A small network was trained on invented records. Each row is its activation on one of them, seen along a few directions.
Each row is followed by the record's values for the fields Megu, Kilot, Bovag, Vovi, Saf, Peto.
Not every record has every field; a missing one is written missing.
Other fields move the rows too, some of them a lot.
(in the rows, 500 means zero)
Strong random noise was added to every row along 13 fixed directions; ignore it. To show where, here is one row again and again, with new noise each time:
[504 596 596 439 595 557 547 578 433 551 534 379 593 581 353 462 500 567
 414 584 504 661 423 468 634 650 472 556 588 560 437 652 426]
[521 475 435 476 400 540 244 730 614 628 597 567 377 674 377 505 607 602
 499 625 507 612 686 564 432 469 387 319 453 269 574 325 490]
[557 718 580 397 434 246 436 550 607 471 387 615 374 576 525 495 431 822
 464 707 563 576 503 414 394 405 428 400 529 431 535 269 684]
[537 504 598 365 550 405 365 591 662 468 604 525 265 425 794 585 266 468
 665 500 528 402 627 679 523 409 441 429 312 609 335 331 529]
[422 327 793 681 682 722 391 395 659 670 555 359 542 383 683 479 457 189
 468 338 540 506 610 363 490 551 768 569 415 464 423 481 448]
[580 798 478 487 408 574 274 580 680 429 449 381 356 421 442 567 445 460
 653 721 470 495 661 742 539 368 470 357 611 491 457 548 390]
[553 549 523 556 381 587 279 526 604 546 545 460 471 808 422 652 480 523
 446 548 496 732 612 442 398 529 448 449 641 313 627 553 422]
[584 449 694 604 440 352 594 626 412 471 552 452 398 506 453 566 339 466
 448 347 528 614 397 488 499 498 490 616 274 598 581 563 589]
[517 461 666 679 445 567 410 502 686 636 391 457 421 592 592 475 616 365
 318 512 524 673 620 421 409 546 585 498 354 431 347 387 502]
[568 368 614 424 640 501 269 809 510 659 631 431 474 495 406 511 509 368
 448 432 529 512 539 645 555 591 359 442 275 465 507 291 452]
[535 464 451 359 494 439 649 339 390 451 558 457 548 331 562 484 664 376
 605 643 749 211 441 562 569 476 650 550 314 570 388 453 455]
[557 449 527 683 470 451 586 546 618 458 491 585 378 496 542 520 499 558
 350 522 603 466 522 382 424 437 545 520 465 461 367 498 654]
[599 633 616 425 461 574 394 471 447 492 537 366 583 469 457 595 493 319
 646 517 527 574 543 581 548 519 626 512 443 527 588 549 333]
[440 456 587 619 735 506 453 647 512 632 466 393 526 603 327 469 407 646
 240 528 501 650 291 323 561 623 320 588 613 501 603 508 591]
[629 757 655 492 724 588 256 791 712 587 380 597 559 400 459 451 493 626
 409 608 402 690 632 413 514 525 522 351 602 454 400 246 549]

[548 642 451 669 500 371 453 448 648 374 253 483 319 458 627 626 302 534
 413 551 462 509 352 504 460 390 334 550 549 654 516 424 637] : <Megu:k3 Kilot:m2 Bovag:j3 Vovi:d2 Saf:w1 Peto:v1>
[524 703 534 578 275 479 613 463 368 454 326 390 539 417 238 379 672 469
 541 637 491 537 442 570 503 446 595 546 444 481 603 619 503] : <Megu:k2 Kilot:m3 Bovag:j3 Vovi:d1 Saf:w2 Peto:v2>
[443 614 669 463 246 304 547 495 588 488 485 470 251 686 598 474 325 668
 486 480 390 758 609 598 428 481 434 461 463 555 393 607 531] : <Megu:missing Kilot:missing Bovag:j1 Vovi:d2 Saf:w2 Peto:v2>
[529 531 418 345 651 535 471 346 514 478 514 516 698 587 532 545 592 573
 410 644 645 367 475 375 483 576 506 502 747 434 386 481 464] : <Megu:missing Kilot:missing Bovag:j3 Vovi:d1 Saf:w2 Peto:v2>
[640 598 773 521 492 336 633 635 460 420 492 364 414 433 501 547 333 399
 401 380 484 613 402 609 594 567 471 595 331 745 315 623 522] : <Megu:k1 Kilot:m1 Bovag:j1 Vovi:d1 Saf:w1 Peto:v1>
[596 687 740 529 611 536 424 675 721 467 509 540 548 460 450 483 374 575
 343 420 425 587 724 452 450 525 593 374 814 413 252 624 534] : <Megu:missing Kilot:missing Bovag:j2 Vovi:d2 Saf:w1 Peto:v1>
[682 697 530 644 483 485 568 513 446 320 417 521 584 372 403 644 369 473
 517 410 461 577 416 414 476 416 626 581 580 616 644 689 519] : <Megu:missing Kilot:missing Bovag:j1 Vovi:d2 Saf:w1 Peto:v1>
[371 294 419 650 511 580 551 410 589 571 521 460 428 455 555 429 598 383
 398 467 542 377 541 503 486 483 538 516 474 466 382 553 489] : <Megu:missing Kilot:missing Bovag:j2 Vovi:d2 Saf:w1 Peto:v1>
[630 779 514 364 381 473 448 661 430 429 437 580 431 554 575 599 349 569
 694 485 246 873 510 633 571 515 427 475 362 727 571 423 425] : <Megu:missing Kilot:missing Bovag:j1 Vovi:d2 Saf:w1 Peto:v2>
[417 502 494 434 577 524 540 669 575 583 548 506 448 452 402 307 590 650
 430 636 509 443 591 579 578 542 449 401 542 476 255 547 517] : <Megu:k2 Kilot:m3 Bovag:j1 Vovi:d2 Saf:w2 Peto:v1>
[387 545 517 423 571 590 409 375 428 664 482 465 736 445 347 380 664 532
 568 565 506 567 497 340 487 522 695 441 612 340 791 401 421] : <Megu:missing Kilot:missing Bovag:j2 Vovi:d2 Saf:w1 Peto:v1>
[624 663 408 562 226 478 642 528 369 411 374 610 527 549 364 490 664 528
 535 541 440 700 535 508 467 450 590 510 368 531 555 590 458] : <Megu:missing Kilot:missing Bovag:j4 Vovi:d1 Saf:w1 Peto:v1>
[401 388 494 608 306 518 504 287 620 560 402 348 333 683 695 530 546 272
 433 495 486 584 529 589 450 559 453 553 391 527 365 529 415] : <Megu:k2 Kilot:m2 Bovag:j2 Vovi:d2 Saf:w1 Peto:v1>
[617 669 518 583 452 652 513 885 590 349 574 680 333 215 486 433 366 520
 719 434 275 505 754 718 595 343 572 376 451 580 280 602 568] : <Megu:k2 Kilot:m3 Bovag:j3 Vovi:d1 Saf:w1 Peto:v2>
[598 446 486 705 412 474 643 606 532 342 530 667 351 470 589 612 333 534
 470 320 435 525 518 454 453 414 508 559 453 564 419 597 648] : <Megu:k3 Kilot:m2 Bovag:j3 Vovi:d2 Saf:w2 Peto:v2>
[437 534 211 531 484 702 266 626 729 599 480 534 392 572 474 477 644 535
 499 660 380 564 729 671 515 471 357 294 619 406 387 441 348] : <Megu:missing Kilot:missing Bovag:j2 Vovi:d2 Saf:w1 Peto:v1>
[618 489 644 625 243 257 643 453 400 412 469 410 551 549 157 511 664 452
 230 462 730 369 436 447 329 496 569 525 597 274 553 662 615] : <Megu:k3 Kilot:m2 Bovag:j2 Vovi:d2 Saf:w1 Peto:v1>
[400 355 291 700 404 535 799 277 359 388 591 554 494 431 446 485 507 595
 587 520 629 337 393 314 488 339 676 642 536 492 670 808 602] : <Megu:missing Kilot:missing Bovag:j3 Vovi:d1 Saf:w1 Peto:v1>
[173 338 553 533 524 405 389 233 603 756 248 334 320 675 738 353 502 495
 375 594 466 579 336 438 425 544 296 575 332 515 597 189 558] : <Megu:missing Kilot:missing Bovag:j3 Vovi:d2 Saf:w1 Peto:v2>
[593 412 633 535 717 446 534 762 483 585 433 512 596 502 434 430 560 447
 193 346 469 591 395 485 554 702 364 548 387 583 296 383 550] : <Megu:k1 Kilot:m3 Bovag:j4 Vovi:d2 Saf:w1 Peto:v1>
[440 541 347 434 350 547 669 292 503 429 479 594 425 566 733 463 566 570
 660 662 527 507 579 496 517 443 598 530 406 597 329 587 478] : <Megu:missing Kilot:m3 Bovag:j3 Vovi:d1 Saf:w1 Peto:v1>
[659 499 401 392 485 234 566 639 495 350 504 584 409 432 483 546 500 541
 395 522 633 263 451 675 479 439 323 457 413 568 323 428 592] : <Megu:missing Kilot:missing Bovag:j4 Vovi:d2 Saf:w1 Peto:v1>
[458 294 578 572 368 399 518 579 507 525 626 461 304 596 516 487 461 430
 448 387 558 458 538 591 453 482 401 499 322 436 472 504 561] : <Megu:k1 Kilot:m1 Bovag:j4 Vovi:d1 Saf:w1 Peto:v1>
[522 557 660 503 472 486 614 406 503 482 408 475 561 634 584 501 484 462
 356 461 476 658 483 404 496 635 530 595 549 563 318 599 489] : <Megu:k3 Kilot:m2 Bovag:j4 Vovi:d2 Saf:w1 Peto:v1>
[616 469 344 573 644 546 310 677 455 419 583 347 582 357 138 625 462 374
 454 499 605 197 422 681 546 434 322 495 674 434 682 667 441] : <Megu:missing Kilot:missing Bovag:j3 Vovi:d1 Saf:w2 Peto:v1>
[591 717 550 504 634 355 421 576 541 547 195 626 636 365 385 395 660 695
 302 653 502 553 377 300 418 488 500 420 558 435 589  90 682] : <Megu:k3 Kilot:m1 Bovag:j3 Vovi:d2 Saf:w1 Peto:v2>
[405 516 698 244 396 254 442 384 453 573 490 438 491 652 498 404 489 613
 516 547 596 457 513 544 403 534 433 459 450 373 565 385 536] : <Megu:k2 Kilot:m3 Bovag:j3 Vovi:d2 Saf:w2 Peto:v1>
[366 539 592 254 325 404 639 422 356 501 636 347 461 429 393 293 570 486
 720 583 560 344 579 753 599 487 569 443 425 484 423 670 395] : <Megu:k1 Kilot:m3 Bovag:j4 Vovi:d1 Saf:w1 Peto:v1>
[489 465 383 918 470 597 599 477 565 452 357 363 369 355 386 515 548 362
 346 565 546 421 348 473 527 390 506 618 477 583 506 690 563] : <Megu:k3 Kilot:m1 Bovag:j1 Vovi:d1 Saf:w1 Peto:v1>
[608 573 433 563 509 516 489 683 526 437 502 584 486 484 434 552 464 582
 470 477 442 591 541 536 512 478 451 468 505 557 475 555 496] : <Megu:k3 Kilot:m1 Bovag:j3 Vovi:d2 Saf:w2 Peto:v1>
[703 414 372 556 571 522 545 588 550 371 553 728 534 333 585 592 608 452
 485 493 667 241 565 448 455 414 600 493 407 481 333 361 622] : <Megu:k2 Kilot:m2 Bovag:j3 Vovi:d1 Saf:w2 Peto:v1>
[394 463 719 337 609 433 355 562 522 739 499 525 643 312 395 226 690 498
 514 447 504 444 642 465 425 532 661 330 410 268 596 140 516] : <Megu:k1 Kilot:m3 Bovag:j2 Vovi:d2 Saf:w1 Peto:v1>
[650 574 447 395 544 580 397 441 548 420 536 535 617 320 547 564 657 345
 588 634 668 210 606 553 480 439 644 414 545 406 398 335 453] : <Megu:k3 Kilot:m1 Bovag:j3 Vovi:d1 Saf:w2 Peto:v2>
[583 548 543 451 777 329 428 697 568 517 428 456 415 573 575 592 266 635
 302 518 457 612 261 489 599 608 148 558 495 709 435 319 625] : <Megu:k1 Kilot:m2 Bovag:j1 Vovi:d1 Saf:w1 Peto:v1>
[337 322 320 405 480 582 637 619 302 666 620 552 565 589 267 284 770 649
 491 573 506 525 492 494 587 581 455 477 407 408 550 561 453] : <Megu:missing Kilot:missing Bovag:j4 Vovi:d2 Saf:w1 Peto:v2>
[557 499 519 497 368 524 444 606 380 581 446 407 536 484 336 449 678 321
 520 476 474 598 538 691 530 548 502 501 226 533 565 492 350] : <Megu:missing Kilot:missing Bovag:j3 Vovi:d2 Saf:w2 Peto:v1>
[590 550 644 669 280 443 575 421 548 453 346 445 443 589 506 532 560 362
 307 430 493 622 523 499 384 540 544 563 454 499 371 571 517] : <Megu:missing Kilot:missing Bovag:j3 Vovi:d2 Saf:w2 Peto:v2>

Which values does each new row have?
[514 335 482 531 542 603 337 451 612 538 615 449 460 507 680 643 461 273
 562 399 549 425 620 568 462 487 550 481 394 504 473 476 372] : <Megu:k3 Kilot:m1 Bovag:j1 Vovi:d2 Saf:w2 Peto:v1>
[619 584 431 439 558 322 648 900 335 441 476 735 492 445 294 397 516 839
 403 544 430 611 346 465 599 517 316 471 398 588 509 360 713] : <Megu:k3 Kilot:m1 Bovag:j4 Vovi:d1 Saf:w1 Peto:v1>
[355 623 420 419 397 543 552 481 423 553 384 278 402 620 437 409 523 514
 539 664 376 660 422 721 672 578 307 548 469 690 440 707 334] : <Megu:missing Kilot:missing Bovag:j4 Vovi:d2 Saf:w1 Peto:v2>
[452 496 526 553 382 516 642 394 403 445 573 396 557 575 336 507 512 490
 464 471 541 487 481 466 494 537 584 553 673 410 537 827 459] : <Megu:k3 Kilot:m3 Bovag:j2 Vovi:d2 Saf:w1 Peto:v1>
[591 574 533 357 449 460 663 659 451 472 603 768 608 527 419 379 648 760
 438 507 494 585 655 393 458 561 623 399 565 391 289 479 578] : <Megu:missing Kilot:missing Bovag:j3 Vovi:d2 Saf:w2 Peto:v2>
[483 467 771 525 579 328 591 556 578 527 432 518 453 402 590 377 408 510
 343 388 533 458 500 432 436 509 531 526 412 526 338 419 668] : <Megu:missing Kilot:m3 Bovag:j4 Vovi:d2 Saf:w1 Peto:v1>
[607 645 647 525 421 488 414 639 572 485 436 465 491 439 405 473 509 422
 470 436 430 588 663 637 468 479 540 418 462 490 400 543 436] : <Megu:missing Kilot:missing Bovag:j3 Vovi:d2 Saf:w2 Peto:v1>
[539 625 489 695 368 299 551 532 494 412 337 536 380 546 351 512 381 745
 400 547 493 623 374 375 382 341 416 542 534 492 738 569 709] : <Megu:missing Kilot:missing Bovag:j3 Vovi:d1 Saf:w1 Peto:v1>
[578 480 554 424 695 477 451 558 461 461 629 488 557 613 546 676 288 561
 440 419 495 571 337 398 556 613 365 564 653 577 543 469 541] : <Megu:k1 Kilot:m1 Bovag:j1 Vovi:d1 Saf:w1 Peto:v2>
[512 505 499 530 327 418 509 335 589 478 453 454 415 665 609 589 520 454
 408 511 538 575 555 517 392 512 493 503 501 493 395 535 448] : <Megu:missing Kilot:missing Bovag:j1 Vovi:d2 Saf:w2 Peto:v2>
[649 465 608 352 649 458 630 628 400 367 638 567 594 235 569 512 408 335
 603 322 549 255 515 617 617 538 586 545 384 654 276 520 500] : <Megu:k2 Kilot:m2 Bovag:j4 Vovi:d1 Saf:w1 Peto:v1>
[521 596 511 543 535 504 306 296 620 523 265 366 595 643 506 548 569 402
 308 612 577 477 463 434 386 541 427 518 687 408 527 454 434] : <Megu:missing Kilot:missing Bovag:j4 Vovi:d1 Saf:w1 Peto:v1>
[287 609 592 348 397 388 609 260 494 544 524 314 409 473 565 343 451 635
 678 650 541 514 520 596 563 448 592 476 505 584 487 639 416] : <Megu:k1 Kilot:m1 Bovag:j3 Vovi:d2 Saf:w2 Peto:v1>
[720 712 629 526 585 513 193 654 570 436 399 453 608 480 425 733 307 340
 463 283 318 705 524 546 424 527 432 459 640 512 695 422 393] : <Megu:missing Kilot:missing Bovag:j2 Vovi:d2 Saf:w1 Peto:v2>
[419 443 478 662 614 587 242 424 676 599 427 344 389 517 560 580 409 388
 465 570 511 452 433 486 475 446 372 500 564 434 664 372 529] : <Megu:k3 Kilot:m2 Bovag:j1 Vovi:d1 Saf:w1 Peto:v1>
[433 341 603 437 607 493 327 418 481 624 534 385 577 386 504 469 530 298
 541 423 601 285 505 549 465 498 535 491 387 408 645 332 449] : <Megu:missing Kilot:missing Bovag:j3 Vovi:d2 Saf:w2 Peto:v1>
[571 612 499 421 571 360 421 697 423 502 404 503 549 452 283 468 492 590
 432 534 465 523 390 562 523 500 328 463 494 513 643 378 539] : <Megu:missing Kilot:missing Bovag:j4 Vovi:d2 Saf:w1 Peto:v1>
[481 575 612 541 473 460 506 563 480 539 541 597 515 519 395 438 449 736
 511 493 444 680 517 302 427 444 607 457 593 390 677 473 634] : <Megu:missing Kilot:missing Bovag:j1 Vovi:d1 Saf:w1 Peto:v2>
